Each row below is a small network's average activation on inputs in which a field has the value named, seen along a few directions.
Related values have similar rows: they may be neighbours, one step apart, or belong to one group.
In the rows, 500 means zero.
Random noise pushes rows far along 10 fixed directions. That doesn't count. These rows show it; they differ only by the noise:
[432 443 463 520 561 523 507 499 633 561 519 386 527 653 325 510 528 471
 403 467]
[389 469 630 517 395 671 479 508 523 390 579 624 655 488 642 684 365 500
 399 450]
[715 691 272 543 332 482 471 633 551 687 541 352 357 497 313 575 433 387
 561 512]
[542 565 672 394 426 636 427 401 587 351 615 685 589 385 648 367 353 447
 714 625]
[607 609 456 432 393 654 517 596 597 544 575 440 506 392 513 514 581 477
 522 395]
[616 592 409 551 500 538 551 549 524 569 529 466 559 445 447 606 306 412
 495 655]
[477 670 331 571 538 501 623 516 468 451 415 407 663 442 357 792 334 618
 296 391]
[572 565 544 374 797 707 455 509 524 720 594 508 370 465 467 283 543 263
 502 584]
[389 596 558 465 579 548 462 322 564 289 522 644 723 493 428 511 220 514
 486 572]
[471 557 593 648 531 484 631 382 466 466 498 572 511 539 529 647 199 450
 546 658]
[547 526 631 239 463 735 426 545 625 462 641 582 551 318 725 235 760 493
 643 416]
[636 538 488 565 631 307 728 504 309 574 368 455 468 351 714 543 410 628
 680 786]


Values of F:
f5: [446 536 488 440 460 644 336 560 526 568 547 588 481 532 492 507 479 302
 363 374]
f14: [499 432 375 407 549 384 397 510 543 481 415 458 642 523 389 370 483 505
 458 632]
f10: [455 472 384 370 565 560 261 598 325 421 534 706 771 330 526 466 479 483
 280 591]
f4: [407 661 339 252 640 634  76 472 486 539 591 554 446 516 235 264 639 404
 319 270]
f1: [592 513 408 488 568 455 504 632 156 615 496 640 446 290 696 569 470 448
 456 633]
f2: [653 425 511 463 236 328 526 519 638 287 354 420 636 374 547 466 526 821
 741 464]
f11: [638 425 570 512 470 653 367 546 577 536 509 456 329 538 325 450 465 344
 548 394]
f3: [492 709 630 498 583 765 575 378 522 476 540 556 434 447 438 593 411 408
 434 297]
f8: [719 507 409 522 460 537 681 453 732 312 497 296 601 331 227 428 587 603
 628 447]
f13: [526 574 454 420 524 371 439 485 375 584 429 493 307 511 588 357 627 601
 668 513]
f9: [620 134 705 701 566 591 652 546 492 544 371 324 434 507 512 691 433 528
 484 496]
f15: [607 155 663 472 221 527 386 605 720 419 500 384 510 547 548 448 570 657
 660 579]
f7: [259 632 545 722 388 394 688 356 454 341 528 664 666 588 569 802 210 466
 376 549]
f6: [691 705 369 475 466 408 447 540 353 573 388 418 209 405 425 433 634 468
 632 308]
f12: [512 709 267 562 412 272 605 501 398 413 463 474 572 453 490 585 521 648
 460 468]
f16: [556 662 473 410 704 579 358 491 316 508 462 533 363 330 492 528 511 573
 411 345]
F is arranged as 5 separate groups.
Which other values are in the same group as f8? Give them in the order they are listed.
> f10, f1
Which other values are in the same group as f11? Give them in the order they are listed.
> f9, f6
Which other values are in the same group as f5? Give them in the order they are listed.
> f14, f2
Which other values are in the same group as f7? Give them in the order they are listed.
> f3, f13, f15

Values of W:
w9: [512 641 190 363 602 362 537 643 428 553 492 526 693 354 534 374 745 475
 346 435]
w6: [486 392 558 686 582 567 828 408 578 435 605 506 684 462 566 561 415 367
 463 703]
w3: [284 583 538 644 555 431 499 343 313 328 426 566 601 593 444 783 256 658
 282 400]
w12: [296 394 676 629 588 579 363 393 395 469 577 656 396 692 423 556 352 346
 354 449]
w7: [385 531 623 541 729 481 763 374 483 376 392 540 670 426 660 562 431 712
 455 579]
w10: [507 258 589 343 983 531 375 462 320 584 195 432 498 459 490 426 472 665
 432 623]
w1: [639 423 598 591 822 751 567 472 449 453 379 271 565 367 283 815 199 719
 305 421]
w4: [461 319 451 395 298 477 407 728 617 564 515 481 625 510 646 484 758 545
 414 446]
w8: [409 579 588 504 435 544 478 462 490 554 459 403 266 626 454 574 616 593
 490 202]
w2: [382 543 519 517 602 495 510 402 545 482 430 412 470 626 414 553 504 587
 447 386]
w13: [501 401 559 458 390 529 451 489 583 293 430 467 628 492 421 443 549 605
 532 361]
w5: [555 345 552 671 440 447 613 515 545 588 565 487 436 556 470 486 495 378
 606 698]
w11: [476 701 470 663 557 361 637 481 231 686 373 545 202 566 516 740 264 389
 503 465]
w15: [174 650 404 608 240 172 384 376 495 538 597 635 305 910 394 507 433 405
 483 420]
w16: [520 307 511 373 593 618 581 549 617 429 490 453 627 392 616 402 766 539
 454 405]
w14: [436 432 503 366 550 449 191 458 481 403 550 606 590 568 398 375 394 523
 512 693]
W is arranged as 5 separate groups.
Which other values are in the same group as w3? Give them in the order they are listed.
> w1, w14
Which other values are in the same group as w11? Give them in the order they are listed.
> w10, w4
Which other values are in the same group as w7? Give them in the order they are listed.
> w8, w2, w15
Which other values are in the same group as w9? Give them in the order they are listed.
> w13, w16

Values of H:
h8: [776 473 587 568 264 622 358 510 507 381 526 457 356 385 437 506 394 542
 761 521]
h9: [395 385 429 746 732 295 857 374 582 605 352 271 369 768 180 602 556 464
 459 426]
h1: [377 435 654 529 276 603 364 413 689 322 526 583 525 709 487 537 463 444
 455 282]
h10: [446 715 536 672 399 685 859 429 565 404 560 438 520 394 442 929 388 642
 342 214]
h7: [508 528 434 548 751 491 603 562 166 781 409 372 205 416 475 635 669 579
 366 282]
h4: [456 633 588 471 476 542 518 411 670 374 639 672 706 487 698 381 435 414
 551 609]
h2: [313 579 417 382 432 650 353 499 663 480 553 466 608 611 297 534 479 500
 295 268]
h5: [507 610 385 363 325 419 554 489 681 438 487 522 596 460 500 302 626 512
 696 489]
h3: [874 569 595 469 470 664 490 432 788 340 579 294 598 298 267 390 358 502
 759 678]
h6: [537 461 717 469 565 522 206 380 343 535 472 710 159 596 436 235 312 271
 666 589]
H is arranged as a network in which each value has 3 neighbours.
Name the neighbours of h10, in listed order.
> h7, h2, h3
Name the neighbours of h1, in listed order.
> h4, h5, h6
Each value of H is a pair of two hidden parts, and every pair occurs once (2 first parts, 5 second parts).
h1 and h8 share the first part; h1 and h5 share the second. Which value has the first part of h5 and the second part of h8?
> h7
h10 and h2 share the first part; h10 and h3 share the second. Which value has the first part of h3 and the second part of h2?
> h4
